A small network was shown many inputs. Here are its activations along a few directions, one row for each input.
In each table, some parts of the input vary, and every possible input appears once, in random order.
A made-up example of a description, with smaller parts first: values(3) and (point or ring(11) or (ring(5) and line(6))).
Shared parts are said once, and a part with two or three values counts as separate values.
(in the rows, 128 means zero)

Other details of the inputs vary at random and push rows far along three fixed directions, the same in every table; ignore that.
To show where, the next rows are all for the same input, with only those details redrawn:
[100,158,128,198,125,119,154,94,94,123,178,87,135]
[102,70,43,184,114,162,90,183,170,155,129,114,147]
[133,93,57,158,120,172,68,175,176,133,125,120,105]
[64,122,179,134,81,92,121,162,127,164,148,146,190]
[142,165,119,165,134,147,110,101,119,102,160,97,81]
[161,108,63,134,127,186,42,173,185,115,119,127,67]
[113,175,150,178,125,118,145,86,94,114,177,94,115]
[87,124,92,217,121,129,154,115,111,141,170,88,157]

Table:
r1: [128,114,158,79,75,123,61,150,125,128,92,167,166]
r2: [187,146,90,74,115,152,55,140,166,65,94,130,18]
r3: [111,127,164,122,146,134,185,81,110,36,206,56,157]
r4: [127,173,169,140,143,111,192,69,107,77,129,113,46]
r5: [190,192,159,109,168,136,153,64,37,106,147,115,104]
r6: [175,107,91,133,125,137,56,127,141,92,111,152,69]
r7: [119,80,149,77,64,83,134,154,144,170,120,157,170]
r8: [189,159,214,56,99,65,58,114,124,121,122,182,108]
r9: [236,160,131,88,142,143,43,121,184,111,144,147,14]
r10: [129,138,170,72,88,41,127,120,148,155,137,182,151]
r11: [94,131,80,202,124,145,156,90,115,150,173,106,178]
r12: [112,174,207,81,144,107,134,161,119,145,143,184,121]
r13: [69,126,75,180,155,121,193,122,93,133,111,78,152]
r14: [179,167,83,58,160,181,88,162,143,75,80,141,31]
r15: [174,117,84,128,134,134,49,116,145,98,119,168,78]
r16: [96,109,192,110,120,128,120,173,172,155,114,167,114]
r17: [114,137,198,48,116,85,158,139,112,170,101,148,146]
r18: [165,127,80,89,100,161,88,129,159,91,95,127,71]
r19: [98,116,173,113,168,141,191,79,98,48,191,49,147]
r20: [125,94,66,151,179,170,99,179,176,155,109,131,88]
r21: [140,87,19,115,105,168,90,146,178,120,97,140,117]
r22: [109,110,175,92,137,122,130,167,136,208,124,142,172]
r23: [104,143,127,190,175,103,166,84,64,126,128,106,136]
r24: [100,124,164,83,134,120,75,176,112,142,67,153,157]
r25: [130,173,136,160,171,110,169,88,50,103,143,134,125]
r26: [212,152,74,66,169,147,108,149,158,102,101,152,38]
r27: [115,53,29,179,109,150,71,171,139,133,97,120,168]
r28: [110,116,72,180,165,90,207,111,114,162,128,91,150]
r29: [137,154,102,108,160,194,116,157,132,136,120,136,119]
r30: [125,111,83,199,177,98,165,105,86,163,127,95,175]
r31: [92,58,43,149,112,179,148,174,174,141,67,107,143]
r32: [95,168,172,179,148,145,175,94,101,117,149,85,109]
r33: [144,111,171,67,133,118,92,153,110,171,86,151,156]
r34: [201,189,189,126,165,114,130,51,94,84,127,112,50]
r35: [143,54,36,164,123,162,100,151,178,191,153,136,162]
r36: [88,121,83,192,99,140,207,103,122,113,120,85,162]
r37: [145,46,45,168,115,165,103,163,176,188,145,118,152]
r38: [99,135,109,167,137,139,184,108,114,98,109,83,101]
r39: [148,166,210,80,109,67,92,120,153,165,165,187,135]
r40: [152,160,125,166,130,151,113,94,104,69,113,101,96]
r41: [125,123,151,75,82,119,59,140,127,134,102,183,176]
r42: [109,98,195,117,72,90,141,138,111,169,117,152,216]
r43: [104,133,181,93,129,116,165,160,105,201,152,156,200]
r44: [112,154,107,191,127,104,134,69,63,104,157,107,161]
r45: [116,89,177,110,72,78,120,130,96,174,132,156,212]
r46: [119,87,76,155,107,134,143,154,182,110,102,138,95]
r47: [135,159,210,41,81,66,100,130,146,100,115,189,70]
r48: [133,95,59,155,120,170,66,175,175,132,124,120,105]
r49: [124,94,104,121,147,136,145,97,117,49,212,60,154]
r50: [203,228,169,107,194,125,144,85,98,112,175,127,55]
r51: [125,108,109,208,124,147,188,104,131,166,169,85,164]
r52: [162,96,58,144,186,157,96,173,185,178,115,119,102]
r53: [163,70,86,136,146,199,106,163,188,168,111,111,95]
r54: [118,172,130,146,171,101,187,84,95,102,127,105,72]
r55: [164,162,129,170,138,74,134,43,82,121,171,129,141]
r56: [172,118,48,105,168,198,52,180,131,100,72,143,89]
r57: [68,106,153,110,67,102,143,180,159,131,91,150,171]
r58: [64,128,157,97,116,75,189,169,109,155,117,179,175]
r59: [128,144,115,115,166,184,101,146,145,144,102,113,108]
r60: [150,152,123,174,139,129,123,94,131,108,170,120,65]
r61: [127,92,83,141,139,213,98,167,187,142,90,113,106]
r62: [150,150,238,23,96,106,138,128,137,131,95,155,84]
r63: [114,155,97,187,138,135,126,95,116,122,173,105,125]
r64: [134,141,111,182,117,161,143,85,98,92,114,96,143]
r65: [53,84,163,169,86,100,156,182,168,179,137,161,195]
r66: [45,56,167,64,149,109,154,178,124,121,155,101,241]
r67: [111,152,122,198,130,157,154,114,132,110,150,89,117]
r68: [113,169,221,54,125,113,95,130,85,132,77,155,156]
r69: [81,68,149,118,58,87,184,168,153,185,112,145,214]
r70: [153,50,39,188,121,139,103,167,178,152,98,131,166]
r71: [117,182,164,176,121,153,173,80,113,111,155,91,130]
r72: [175,91,121,119,137,166,103,127,132,134,92,119,102]
r73: [199,114,68,106,123,117,92,126,182,113,116,135,57]
r74: [83,67,128,102,65,70,159,146,140,197,135,167,226]
r75: [119,187,218,11,115,111,114,139,119,119,71,156,102]
r76: [120,109,81,202,117,94,210,102,142,136,142,98,151]
r77: [96,124,90,206,115,147,160,101,111,147,166,90,169]
r78: [68,94,195,139,105,88,147,146,112,150,102,165,179]
r79: [206,148,134,120,139,152,85,134,196,118,133,138,51]
r80: [146,170,125,118,148,122,215,86,65,127,150,106,122]
r81: [147,159,112,170,148,126,116,82,134,113,177,134,73]
r82: [126,149,221,63,103,135,90,133,113,114,71,156,129]
r83: [150,224,153,124,184,161,140,101,85,93,153,112,68]
r84: [127,186,132,145,155,146,167,83,36,106,128,110,155]
r85: [183,154,215,36,93,92,63,99,108,129,131,189,126]
r86: [127,163,240,58,111,119,77,138,112,100,78,160,104]
r87: [169,112,104,142,128,154,78,135,160,85,95,149,72]
r88: [90,77,158,45,111,102,106,151,148,90,191,135,211]
r89: [103,90,158,101,103,80,164,163,167,167,96,152,152]
r90: [100,118,125,111,187,148,205,107,75,57,204,68,182]
r91: [97,66,9,155,104,136,111,168,170,136,109,130,154]
r92: [102,145,100,179,123,78,185,65,103,110,166,124,120]
r93: [50,109,124,95,97,116,185,185,109,172,95,157,225]
r94: [179,183,179,147,171,133,155,74,132,118,157,101,52]
r95: [91,140,172,88,142,135,91,186,144,161,101,146,137]
r96: [163,175,131,151,175,97,168,84,55,123,150,124,142]
The inputs of r34 and r8 match in every part but one. If r94 is changed in the same way as r34 into r8, which row does it become?
Answer: r9
The inputs of r86 and r44 match in every part but one. If r89 is changed in the same way as r86 into r44, which row does it become?
Answer: r10
The inputs of r90 and r49 match in every part but one. If r12 is changed in the same way as r90 into r49, which row does it become?
Answer: r60
What is each input in this table made of?
Answer: line(6) and (point or (values(3) and ring(5)))
Change only the values(3) part in r76. List by row number the other rows that result.
Answer: r70, r79
Change only the line(6) part in r5. List by row number the other rows that result.
Answer: r33, r42, r45, r72, r85
Change only the values(3) part in r33. List by row number the other rows that result.
Answer: r17, r22
